A small network was shown many inputs. Here are its activations along a few directions, one row for each input.
Each table varies a few parts of the input and shows all the possible inputs, shuffled.
Descriptions start from the smaller parts, as in this example, which fits no table here: one of 4 places along a line, together with either a single point or one of 9 places around a ring or (one of 3 separate values, together with one of 8 places around a ring).
Shared parts are said once, and a part with two or three values counts as separate values.

Other details of the inputs vary at random and push rows far along two fixed directions, the same in every table; ignore that.

Table:
row 1: [-22  42  40 -23   8 -86  10  -8  34  13  -1 -73]
row 2: [-33   4 -10   1  -8   8  -5  50 -12  -8 -42  13]
row 3: [ 33  16  17 -19 -30 -34  10 -96  54   8  10  -6]
row 4: [  9   7 -35 -41  10  -1  -3 -57  37  18  28  34]
row 5: [-17  17  26  49 -29 -16  -3  36 -20 -23 -70 -18]
row 6: [  6 -17   3  -3  12  10   7 -10  12   8  39  -8]
row 7: [ -5 -29 -56 -24   8  48  -8  12  -8  10  -7  67]
row 8: [ 24   0  12  12  -4  15   3 -28  -2  -7   9   4]
row 9: [  5   5 -33 -54  33 -20  -1 -51  34  33  57  -1]
row 10: [ 19 -25   1   4  -7  43  10 -14  -4  -6  11  28]
row 11: [ -7 -12   6  32 -12  52  14  52 -54 -27 -26  13]
row 12: [ 43  24  38 -26 -20 -22  31 -87  48   4  39 -18]
row 13: [-13  15 -23 -35 -14  -1  15 -10  10  -2  -8  13]
row 14: [ 28 -24  -1  42  22  -1 -42  54 -45 -19  22 -11]
row 15: [-21   5  59  37   8 -53   6  32  -8  -8 -25 -69]
row 16: [-20  44  36  -5 -10 -87  -1 -19  38   0 -37 -52]
row 17: [ 45  18   5  47 -21 -43 -39  19 -37 -35 -41 -16]
row 18: [  0  42  87  17  -1 -96  19 -33  43  18   9 -96]
row 19: [  4 -14 -39  -8 -29  75  16   4 -30 -18  -8  67]
row 20: [-41   4  12   5  23 -32 -11  49  -1   9 -23 -39]
row 21: [ 17 -34 -35   8  -3  86   4   9 -25 -16  19  57]
row 22: [-53  -2  19  15  17 -37  -8  66 -12   3 -36 -46]
row 23: [ 35  -6  -4 -46  -2  13  27 -63  36  26  76   3]
row 24: [-18  30  14  -2   1 -59  -9  -6  18   1 -36 -26]
row 25: [  6 -23 -17   1  28  39   0  -2 -15   7  45  22]
row 26: [-40 -27 -29   7  41  30 -19  79 -37   1 -14  20]
row 27: [ 31  18  10 -25 -34 -18  11 -97  56  15  22   9]
row 28: [ 14   5 -12   3 -26   8   4 -36  13  -8  -8  20]
row 29: [ -1  17  19  38 -19 -23  -4   7 -16 -15 -53  -9]
row 30: [ 31  -4  -4 -48   1  13  34 -66  30  15  74  -1]
row 31: [ -5  32  65  52 -18 -33   7  23  -5 -12 -40 -53]
row 32: [-14 -18 -41 -27  -6  32  -6   2  11   5   0  46]
row 33: [-12  -6  44  28  17 -17   0  30   1  -2  -3 -30]
row 34: [-15 -14 -18  30 -27  61   1  53 -47 -20 -46  46]
row 35: [ 14  18  50  33  -1 -27   1 -20   7   0 -16 -30]
row 36: [-27  14   6   8   3 -35  -8  26  10  -2 -48 -14]
row 37: [ -9  59  62  55 -21 -91  -8 -13   4 -12 -62 -65]
row 38: [  0  -7  16 -12   6  15  23  -6   4   9  35  -8]
row 39: [-24   5  -9 -45  12   2   9   6  13  12  23  -5]
row 40: [-20  -4  -2  25 -27  45   5  45 -45 -24 -48  33]
row 41: [ 10 -10   7  -5  16   9   4 -20   6  11  44  -7]
row 42: [-22 -38 -64 -43  16  74   5  42 -18  18  28  45]
row 43: [ 62  16 -35 -47  -7 -66 -27 -80  38   9  40  -9]
row 44: [ -7  49  72  53 -21 -86 -10  -6  11 -12 -71 -63]
row 45: [ 30 -32 -27 -30  20  48   9 -47  16  34  76  33]
row 46: [ 44   3  -9 -14   0  17   8 -86  25  13  59  21]
row 47: [  5   3 -39 -45  -7  -2   1 -49  40  10  20  22]
row 48: [  1  10  42  45  -9  -9   3  23 -15 -18 -33 -30]
row 49: [  4 -21  11  -3  10  11  11  -8  13  17  36  -5]
row 50: [-48 -19 -29 -11  16  39   5  91 -46  -6 -21  12]
row 51: [  8 -28  -8   0  28  36   1  -6  -5  18  47  28]
row 52: [-27   2 -17  -1 -10   3   2  46 -18 -11 -46   7]
row 53: [-43  -9 -30   2  -7  44   0  73 -35 -17 -46  39]
row 54: [-38 -14 -16  -3  23  -1 -11  60 -16   1 -15 -14]
row 55: [-15 -20 -45 -36  25  28 -11  11  -4  19  30  19]
row 56: [ 13 -22 -38   2  25 -24 -44  61 -37  -6   9 -14]
row 57: [ 34 -12 -40 -25 -11  45   5 -74  14  15  34  67]
row 58: [-27   0 -23  12  14  -7 -15  39 -21  -7 -39  17]
row 59: [ 43 -35 -32  55   3  59 -46  66 -70 -38  -2  40]
row 60: [  1  10  39  52   7 -10  -6  15 -19 -16 -21 -16]
row 61: [-35 -16  -4  -5  29  -5 -16  51 -17   5 -16 -10]
row 62: [  5  16  -6 -59   9 -44   8 -62  60  33  52 -32]
row 63: [ 26   5  13  -4 -17  20  19 -29   7  -8  16   4]
row 64: [ 18  -6  17  16  -7  18   3 -25  11  -2  11   4]
row 65: [ 13  -8 -21  -9 -31  39  12 -19  -8 -13  -8  42]
Each input here is: one of 5 places around a ring, together with either a single point or (one of 2 separate values, together with one of 6 places along a line).
Changing only the place on the ring of 5 turns row 12 into row 38. The same change can be made to row 46. Which row results?
Answer: row 25
Changing only the place on the ring of 5 turns row 42 into row 18. The same change can be made to row 55. Which row results?
Answer: row 41
Change only the place on the ring of 5 in row 43. List by row number the other rows that result.
Answer: row 14, row 17, row 56, row 59
Start at row 53 and move only the place on the line of 6, one step at a time. The first step leads to row 2. Which rows follow, in order?
Answer: row 32, row 36, row 7, row 4
Change only the choice among 2 separate values in row 51. List by row number the other rows that result.
Answer: row 25
Change only the place on the ring of 5 in row 52. List by row number the other rows that result.
Answer: row 1, row 23, row 63, row 65
